A small network was trained on invented records. Each row is its activation on one of them, seen along a few directions.
Each row is followed by the record's values for the fields W, K, N, P, G, F.
A field that a record lacks is written absent.
The largest differences between rows may come from other fields.
In the rows, zero is written as 500.
Random noise pushes rows far along 6 fixed directions. That doesn't count. These rows show it; they differ only by the noise:
[387 621 586 490 484 440 476 489 228 744 410 524 450 610 405 657 605 251
 545 457 690]
[523 575 432 534 491 453 467 632 418 571 573 425 499 623 510 462 699 535
 410 432 640]
[757 449 561 799 735 548  81 390 527 453 559 550 608 533 528 675 562 321
 476 653 535]
[525 586 487 585 530 352 459 636 385 587 558 516 454 553 509 347 641 566
 512 390 683]
[548 532 439 531 527 361 573 482 310 519 413 525 373 499 468 573 505 419
 517 498 429]
[544 474 368 646 372 652 548 431 345 470 403 501 476 679 579 746 507 274
 470 651 426]
[602 528 421 569 553 353 524 514 373 480 472 517 400 487 490 506 530 491
 499 489 444]
[749 662 261 417 563 292 501 541 546 423 649 338 467 425 356 566 691 602
 332 455 360]

[518 396 648 556 749 369 364 535 549 476 528 526 485 416 552 395 499 610
 469 456 527]  (W w2; K k5; N n2; P p2; G g1; F f1)
[440 520 604 362 518 409 494 559 410 590 458 519 475 463 427 450 492 519
 568 417 599]  (W w1; K absent; N n3; P p2; G g2; F f1)
[502 746 535 611 518 282 495 465 701 544 675 632 498 273 408 191 477 630
 664 343 636]  (W w2; K k5; N n3; P p1; G g1; F f2)
[517 583 434 267 379 585 544 361 427 553 428 407 533 506 313 887 490 250
 473 602 379]  (W w1; K absent; N n3; P p1; G g2; F f2)
[486 403 571 477 532 415 547 530 380 482 388 596 410 442 529 402 373 546
 620 477 484]  (W w1; K absent; N n3; P p1; G g1; F f1)
[534 492 402 448 385 316 743 578 390 412 428 613 335 379 520 266 334 668
 675 431 420]  (W w1; K absent; N n3; P p1; G g2; F f2)
[421 612 430 205 555 267 845 297 528 472 386 434 318 228 276 661 364 477
 451 446  89]  (W w2; K k5; N n3; P p1; G g2; F f1)
[718 424 372 643 444 570 437 527 617 280 574 546 547 488 604 416 431 618
 532 589 429]  (W w1; K absent; N n3; P p2; G g1; F f1)
[660 366 325 607 366 597 612 464 528 243 440 572 461 481 631 491 304 552
 570 646 272]  (W w1; K absent; N n3; P p2; G g2; F f2)
[342 597 601 370 622 176 661 569 328 678 437 514 322 377 393 304 544 580
 548 288 531]  (W w2; K k3; N n1; P p1; G g2; F f2)
[555 532 699 508 626 353 323 393 404 582 427 669 482 339 370 530 361 362
 722 498 581]  (W w1; K absent; N n3; P p2; G g2; F f1)
[563 611 346 227 589 416 487 589 512 568 611 202 529 555 338 683 805 551
 190 434 445]  (W w2; K k7; N n2; P p1; G g2; F f2)
[463 428 765 788 635 563 191 449 482 600 504 687 587 540 607 473 452 340
 649 555 784]  (W w2; K k5; N n2; P p2; G g1; F f2)
[507 687 448 422 270 643 440 474 515 608 579 463 636 587 379 675 582 320
 547 536 678]  (W w1; K absent; N n3; P p2; G g2; F f2)
[360 581 556 382 603 334 632 498 612 549 541 465 437 351 424 338 518 649
 452 344 453]  (W w2; K k5; N n3; P p1; G g1; F f2)
[566 510 409 579 542 644 450 388 794 372 619 417 607 481 519 571 527 536
 355 582 357]  (W w2; K k1; N n3; P p1; G g2; F f1)
[683 469 352 547 404 471 592 466 532 291 479 574 447 404 529 469 340 568
 593 575 312]  (W w1; K absent; N n3; P p2; G g1; F f1)
[594 483 491 461 674 719 110 638 783 522 798 176 801 716 519 654 922 588
  79 519 704]  (W w2; K k1; N n2; P p2; G g1; F f1)
[576 609 456 429 438 558 331 668 659 531 728 380 672 568 462 388 712 649
 419 426 735]  (W w1; K absent; N n3; P p2; G g2; F f2)
[436 438 324 373 370 766 623 442 428 495 407 286 536 740 522 928 601 293
 242 657 342]  (W w2; K k6; N n2; P p2; G g2; F f2)
[801 456 239 713 516 607 368 492 646 286 636 416 583 579 608 584 590 544
 350 652 370]  (W w2; K k7; N n2; P p1; G g2; F f1)
[537 251 330 436 433 597 708 626 494 268 425 416 429 571 690 413 426 727
 385 558 256]  (W w1; K absent; N n3; P p1; G g2; F f2)
[797 623 455 446 621 352 277 406 635 428 637 490 571 292 298 594 513 492
 534 531 433]  (W w1; K absent; N n3; P p1; G g1; F f2)
[383 858 423 245 323 243 737 478 296 754 469 486 379 433 214 612 574 351
 591 342 624]  (W w2; K k6; N n2; P p2; G g2; F f1)
[274 700 631 438 526 346 583 455 382 760 443 569 413 466 330 468 540 389
 579 341 671]  (W w2; K k7; N n3; P p2; G g1; F f1)
[503 400 539 493 518 679 290 726 612 507 653 374 677 687 623 361 703 683
 356 465 741]  (W w1; K absent; N n3; P p1; G g2; F f1)
[500 379 661 601 537 682 282 402 425 542 402 593 587 578 541 677 414 267
 596 640 587]  (W w1; K absent; N n3; P p1; G g1; F f2)
[606 496 516 466 533 415 433 517 490 468 514 543 493 416 454 448 454 555
 575 488 507]  (W w1; K absent; N n3; P p1; G g1; F f1)
[250 491 732 174 761 287 563 472 366 724 376 393 391 398 324 621 565 448
 386 354 465]  (W w2; K k5; N n1; P p1; G g1; F f2)
[202 474 486 522 319 611 761 575 290 646 346 522 404 717 619 442 512 435
 514 456 610]  (W w2; K k7; N n1; P p1; G g2; F f2)
[511 403 534 438 520 540 470 527 468 471 450 493 509 510 524 516 461 517
 503 530 473]  (W w1; K absent; N n3; P p1; G g2; F f2)
[605 656 478 606 495 448 351 474 471 596 607 502 556 518 427 566 622 373
 541 507 629]  (W w2; K k3; N n2; P p1; G g2; F f1)
[436 736 411 353 352 568 459 609 616 672 743 278 663 629 395 576 824 489
 331 414 737]  (W w2; K k8; N n2; P p1; G g2; F f2)
[491 507 362 510 214 702 593 596 502 455 532 480 564 663 596 479 514 517
 519 547 589]  (W w1; K absent; N n3; P p2; G g2; F f2)
[508 286 647 154 875 231 518 529 368 472 335 392 340 318 385 550 452 644
 369 422 226]  (W w1; K absent; N n3; P p1; G g1; F f1)
[345 398 517 403 542 681 619 339 530 494 379 352 497 563 513 800 493 343
 290 600 208]  (W w2; K k4; N n3; P p1; G g1; F f1)
[623 644 279 436 247 688 462 595 674 447 714 343 679 629 470 562 684 550
 389 531 603]  (W w1; K absent; N n3; P p2; G g1; F f2)
[404 282 547 756 510 807 408 501 451 481 402 525 558 769 747 567 503 389
 422 636 558]  (W w2; K k7; N n1; P p2; G g2; F f1)
[510 211 562 291 743 413 562 534 404 378 323 415 376 425 530 546 409 634
 372 513 203]  (W w1; K absent; N n3; P p1; G g1; F f1)
[812 495 313 600 447 404 538 400 588 220 512 619 443 297 491 473 284 569
 642 610 236]  (W w1; K absent; N n3; P p2; G g1; F f2)
[457 382 432 421 400 571 633 673 473 416 482 438 479 607 622 371 522 688
 427 465 492]  (W w1; K absent; N n3; P p2; G g1; F f1)
[617 379 355 658 596 395 595 593 554 293 516 519 390 467 652 251 470 773
 432 471 341]  (W w2; K k7; N n1; P p2; G g1; F f1)
[543 665 409 340 349 491 512 551 528 554 599 428 563 500 372 535 594 506
 507 456 594]  (W w1; K absent; N n3; P p1; G g2; F f2)
[364 565 595 248 460 504 495 570 403 675 476 413 534 556 376 585 602 445
 469 418 650]  (W w1; K absent; N n3; P p2; G g2; F f2)

Which values does each new row have?
[695 537 419 856 518 429 405 452 589 371 570 696 482 414 591 292 399 555
 667 543 515]  (W w2; K k7; N n1; P p1; G g1; F f2)
[428 399 662 291 658 499 404 515 402 588 411 414 510 522 417 654 549 444
 404 481 506]  (W w1; K absent; N n3; P p2; G g1; F f1)
[508 595 534 418 649 365 438 467 608 554 582 445 513 381 377 485 574 551
 441 427 507]  (W w2; K k1; N n1; P p1; G g2; F f2)
[176 461 766 521 553 384 614 528 266 728 307 680 357 502 543 318 395 451
 688 361 719]  (W w2; K k1; N n1; P p1; G g1; F f1)
[624 445 442 338 523 602 427 404 519 433 474 375 563 503 405 819 504 385
 384 632 310]  (W w1; K absent; N n3; P p1; G g2; F f1)
[597 656 373 472 294 666 365 619 669 512 736 389 709 623 466 489 696 551
 439 495 728]  (W w1; K absent; N n3; P p2; G g2; F f2)
[424 499 589 440 647 599 418 310 614 549 473 421 562 476 404 768 519 329
 372 571 390]  (W w2; K k1; N n3; P p1; G g1; F f2)
[306 315 630 444 434 575 627 543 234 571 260 590 399 608 603 507 361 422
 606 515 539]  (W w1; K absent; N n3; P p1; G g1; F f1)
[178 378 746 476 629 428 698 393 365 603 252 631 330 420 541 442 298 433
 592 434 415]  (W w2; K k5; N n3; P p1; G g1; F f1)
[629 512 347 625 279 660 486 577 598 370 608 527 594 593 609 407 493 575
 550 566 575]  (W w1; K absent; N n3; P p2; G g2; F f1)
[305 525 678 340 441 503 535 462 243 724 323 563 456 546 392 652 450 269
 630 472 645]  (W w1; K absent; N n3; P p1; G g1; F f1)
[560 513 401 451 401 585 461 665 607 456 646 399 603 586 546 376 629 671
 424 466 612]  (W w1; K absent; N n3; P p1; G g2; F f2)
[844 527 302 630 435 651 270 505 777 276 737 439 695 508 529 532 569 586
 436 631 470]  (W w1; K absent; N n3; P p1; G g1; F f1)
[601 520 498 567 443 461 462 488 475 452 499 620 491 441 489 439 400 495
 651 518 542]  (W w1; K absent; N n3; P p2; G g1; F f1)
[381 492 629 663 285 664 479 450 300 614 359 730 515 622 574 530 342 243
 783 576 741]  (W w1; K absent; N n3; P p2; G g1; F f2)
[704 394 519 465 693 578 185 549 701 384 649 366 669 494 496 547 615 619
 327 557 478]  (W w1; K absent; N n3; P p2; G g2; F f2)
[682 599 387 612 368 476 409 648 658 405 714 551 590 471 546 203 537 724
 602 448 680]  (W w1; K absent; N n3; P p2; G g2; F f2)
[628 553 457 461 454 360 550 434 439 439 454 604 422 346 404 507 352 478
 661 516 409]  (W w1; K absent; N n3; P p2; G g1; F f2)
[419 400 556 490 424 680 440 622 458 542 494 472 582 676 607 466 555 516
 478 511 670]  (W w1; K absent; N n3; P p1; G g2; F f1)
[517 397 536 432 765 254 498 661 404 514 511 409 387 455 529 312 626 719
 376 369 451]  (W w2; K k3; N n2; P p1; G g2; F f2)
[473 750 308 441 337 492 671 414 582 552 573 433 493 490 346 597 582 434
 450 473 443]  (W w2; K k7; N n3; P p1; G g1; F f2)
[489 488 398 357 387 463 641 692 477 467 540 425 466 542 533 328 562 719
 459 405 538]  (W w1; K absent; N n3; P p1; G g1; F f1)
